Each row below holds a small network's activations on one input, seen along a few directions.
Each table varies a few parts of the input and shows all the possible inputs, shuffled.
A made-up example of a description, with smaller parts first: line(6) and (point or line(11) or (values(3) and ring(5))).
Shared parts are said once, and a part with two or three values counts as separate values.
In the rows, zero is written as 128.

Other details of the inputs shift rows strongly along two fixed directions, in all tables alike. That doesn't count.

A family of inputs:
R1: [126 128 141 127 105 128 144 135 125  99 112 127 144 127 131 111]
R2: [171  77 148  85  93 121  95  92 105 139  83 128 181 126 148  58]
R3: [178  94 167  86  92 132 131 108 104 108  88 137 190 133 141  60]
R4: [156 104 169  97 113 135 134 101 109 133 113 136 165 125 119  85]
R5: [109 139 101  97 127  64  70 166 144 101 207 135 138 118 142 171]
R6: [ 83 159 118 162 141 125 155 144 144 132 165 128  79 122 100 174]
R7: [124 145 103 131 131 114 135 149 141 113 166 139 104 144 120 162]
R8: [125 145  80 176 132 166 140  85 132 190 121 128  31 133  89 164]
R9: [173  89 189 116 116 184 146  77  89 153  19 113 184 119 149  40]
R10: [103 155 100 160 161 134 142 135 144 163 177 132  55 145  86 190]
R11: [138 134 157  95 117 121 115 144 120  81 108 140 204 108 175  99]
R12: [189  64 161 100  89 159 128  48  86 168  40 119 164 122 136  33]
R13: [108 133 131 163 170 142 148 132 128 159 128 112  97 113 129 159]
R14: [132 137 100 174 149 175 158 107 137 182 120 124  44 155  82 157]
R15: [152 108 131 144 135 163 147 101 124 167  91 120  99 153 100 109]
R16: [ 83 154 120 124 132  71 117 187 147  68 205 136 141 119 141 170]
R17: [139 115 150 118 134 137 137 129 118 118  92 123 174 118 162  99]
R18: [122 145 107 101 125  79 106 180 150  75 191 145 148 141 144 156]
R19: [125 127  81 166 133 149 138  95 130 185 126 123  44 137 105 158]
R20: [ 88 174 120 138 161 117 133 157 144 112 174 139 117 103 144 177]
R21: [124 127 124 130 136 114 138 134 131 126 170 134 114 135 116 150]
R22: [112 161  80 114 118  89  76 159 152 103 186 150 112 128 132 167]
R23: [138 116 100 140 127 141 111  99 130 170 113 128  84 135 113 129]
R24: [130 133 133 175 145 187 180  91 118 173  73 118  86 122 124 129]
R25: [136 121 129 184 162 194 174  83 118 194  61 105  76 128 115 127]
R26: [105 149 106  74 120  51  54 176 147  81 213 145 165 116 150 159]
R27: [101 150  96 196 150 174 167 119 142 168 115 111  36 146  81 168]
R28: [109 134 109 189 151 168 163 115 138 167 106 109  52 146  86 152]
R29: [ 98 154 138 112 154  99 109 171 139 101 163 133 164 108 157 149]
R30: [126  97 167 116 121 112 128 135 118 119 114 117 169 120 130  98]
R31: [131 125 154 100  99 112 113 152 128  80 118 128 190 129 143  94]
R32: [154 121 143 106 105 128 126 125 125 111 119 140 157 139 127 102]
R33: [142 137 132  97 113 106 103 154 138  86 152 144 165 140 134 122]
R34: [126 114 133 172 125 177 184  91 115 168  75 110  79 137  97 122]
R35: [113 154 122 108 134  99 119 171 137  72 154 136 173 114 176 148]
R36: [121 155  89  97 107  72  79 164 144  78 188 149 142 124 153 154]
R37: [150 100 143  76 101  85  86 119 111 104 149 131 187 111 154  96]
R38: [137 131 148 110 135 133 115 142 123 104 102 124 183 120 160 102]
R39: [ 79 155 120 148 147 113 135 160 146 125 169 124  98 128 104 173]
R40: [160 102 143 109 120 131 128 117 120 129 108 128 149 147 126  96]
R41: [168  93 140  98  99 137  94  93 110 145  83 130 159 123 135  72]
R42: [125 117 139 127 113 122 139 138 129 108 113 122 149 133 132 110]
R43: [ 99 163  97 170 174 147 141 147 146 139 138 118  84 131 129 179]
R44: [132 114 134 130 141 121 131 131 127 145 148 126 119 137 111 140]
R45: [154  82 190 119 129 160 157  82  92 149  61 114 179 104 152  60]
R46: [131 127 118 127 123 130 118  91 120 163 138 128  98 115 110 133]
R47: [108 153 125 105 103  90 112 179 141  57 164 141 169 126 143 140]
R48: [113 131 119 161 137 138 147 136 139 132 123 116 102 141 111 144]
Each input here is: line(4) and (values(4) or ring(8)).
Changing only the line(4) part turns R9 into R22. The same change can be made to R25. Which row results?
> R2
Changing only the line(4) part turns R21 into R16. The same change can be made to R14. Which row results?
> R27
Change only the values(4) part in R5. List by row number the other rows that result.
> R26, R37, R46
Change only the line(4) part in R39. List by row number the other rows that result.
> R10, R26, R29
